Each row below holds a small network's activations on one input, seen along a few directions.
Each table varies a few parts of the input and shows all the possible inputs, shuffled.
Descriptions start from the smaller parts, as in this example, which fits no table here: line(6) and (point or ring(9) or (values(3) and ring(5))).
Shared parts are said once, and a part with two or three values counts as separate values.
In the rows, 128 means zero.

Other details of the inputs vary at random and push rows far along two fixed directions, the same in every table; ignore that.

Rows:
x1: [121 183  78 123 209 132 115  99 148  90 103]
x2: [131 145 134 118 180 127  78 101 211 137  12]
x3: [160  98 153 135 129  87  75 117 114 140 117]
x4: [ 69 175  92 168 134 129 173 126 118  76 207]
x5: [121 143 122 164 144 154 123 134 156 122 138]
x6: [150  98 160 135  95 149 164 170 123 142 171]
x7: [153  78 154 135  76 138 147 127 133 170 139]
x8: [133 103 111 144  99 157 191 135  67  97 213]
x9: [ 82 141 105 111  50 131  75 162  82 148 135]
x10: [142  84 126  89 162  84 113  76 160 169  28]
x11: [171 100 123 140 124 114 117 165 112 113 169]
x12: [109 129 110 126 143  85  95  89 135 104 124]
x13: [ 96 198 132 161 141 154 179 138 135  93 132]
x14: [165  74 147 116 107 129 135 156  91 128 181]
x15: [153  95 140 171 108 151  95 155 126 134 185]
x16: [ 58 212  36 101 192 170 105 135 105 100  46]
x17: [ 79 180 124 135 141 123 136 104 182 106  96]
x18: [ 88 165 116 135 166 139 188 119  69  70 179]
x19: [172 100 148 136 117 110 107 154 165 159  98]
x20: [115 149  64 152  38 199 165 199  33 121 187]
x21: [156  90 165 111  35 120  23 174  72 206  87]
x22: [122  72 171 109  95  92  90 103 139 167 126]
x23: [180  79 190 101  88 101  74 115 108 184 138]
x24: [106 169  65 164 166 136 198 123 119  81 143]
x25: [140 123 127 100 157 141 105 102 128 136 136]
x26: [157 101 145 112  93  77  53  98 150 163 129]
x27: [158 106 125 137 123 107 112 115 171 160  61]
x28: [171  93 128  87 130  98 108  90 138 167  90]
x29: [116 152 134  78 191 119 152 117 185 125  14]
x30: [151 124 130 130 120 122 124 117 182 149  48]
x31: [139 105 204 122  86 136 119 135 140 166 108]
x32: [137  88 141 124 135 147 109 127 105 122 168]
x33: [146 127 116 172 117 144 168 183 106 104 209]
x34: [125 135 102 158 153 156 128 140 103  84 189]
x35: [ 60 173 138 146  92 176 210 137 121  84 207]
x36: [120 173  85  77 211 113 173 102 128  98  95]
x37: [142  84 183 123 111 105 107 126 112 166 131]
x38: [146 117  93 171 102 143 166 143  86  94 209]
x39: [187 116 124 125 116 118 112 157 121 134 163]
x40: [ 96 147 122 105 201 136 129  93 171 125  54]
x41: [ 95 154 152 132 143 134 169 125 122 123 133]
x42: [155 148  83 138 130 128 149 115 117 112 153]
x43: [ 86 161 120 145 137 105 128 111 170 113 118]
x44: [118 185 105 128 180 136 168 141 174  93  64]
x45: [162  75 176 129  54 153 139 139 143 169 120]
x46: [ 89 123 126 112 130 114 142 107 103  96 174]
x47: [ 68 154 131  92 171  95 136  83 176 124  63]
x48: [137 126 146 165 120 112 121 141 112 131 160]
x49: [151 112 175 163  92 115  98 137 139 161 127]
x50: [128 184 110 143 155 121 144 122 103  95 163]
x51: [164  97 117 109  48 147  78 209  76 175 120]
x52: [102 146 145 116 159 171 142 122 165 121  94]
x53: [125 109 146  93 102 101 101  88 125 149 151]
x54: [130 115 123  88 187  99 139 115 146 135  62]
x55: [102 127 123 139 157 163 152 129 116 112 172]
Description of these inputs: values(5) and (point or (values(2) and line(5))).
Changing only the values(5) part turns x25 into x36. The same change can be made to x55. Which row results?
Answer: x54
Changing only the values(5) part turns x40 into x47. The same change can be made to x16. Which row results?
Answer: x9
Change only the values(5) part in x18. List by row number the other rows that result.
Answer: x8, x14, x32, x46
Which other rows agree with x20 in the values(5) part? List them by row number.
Answer: x7, x8, x10, x24, x27, x28, x30, x38, x42, x45
Change only the values(2) part in x43. List by row number the other rows that result.
Answer: x47
Start at x17 and move only the line(5) part, one step at a time. The first step leads to x43. Which rows follow, in order?
Answer: x4, x12, x26
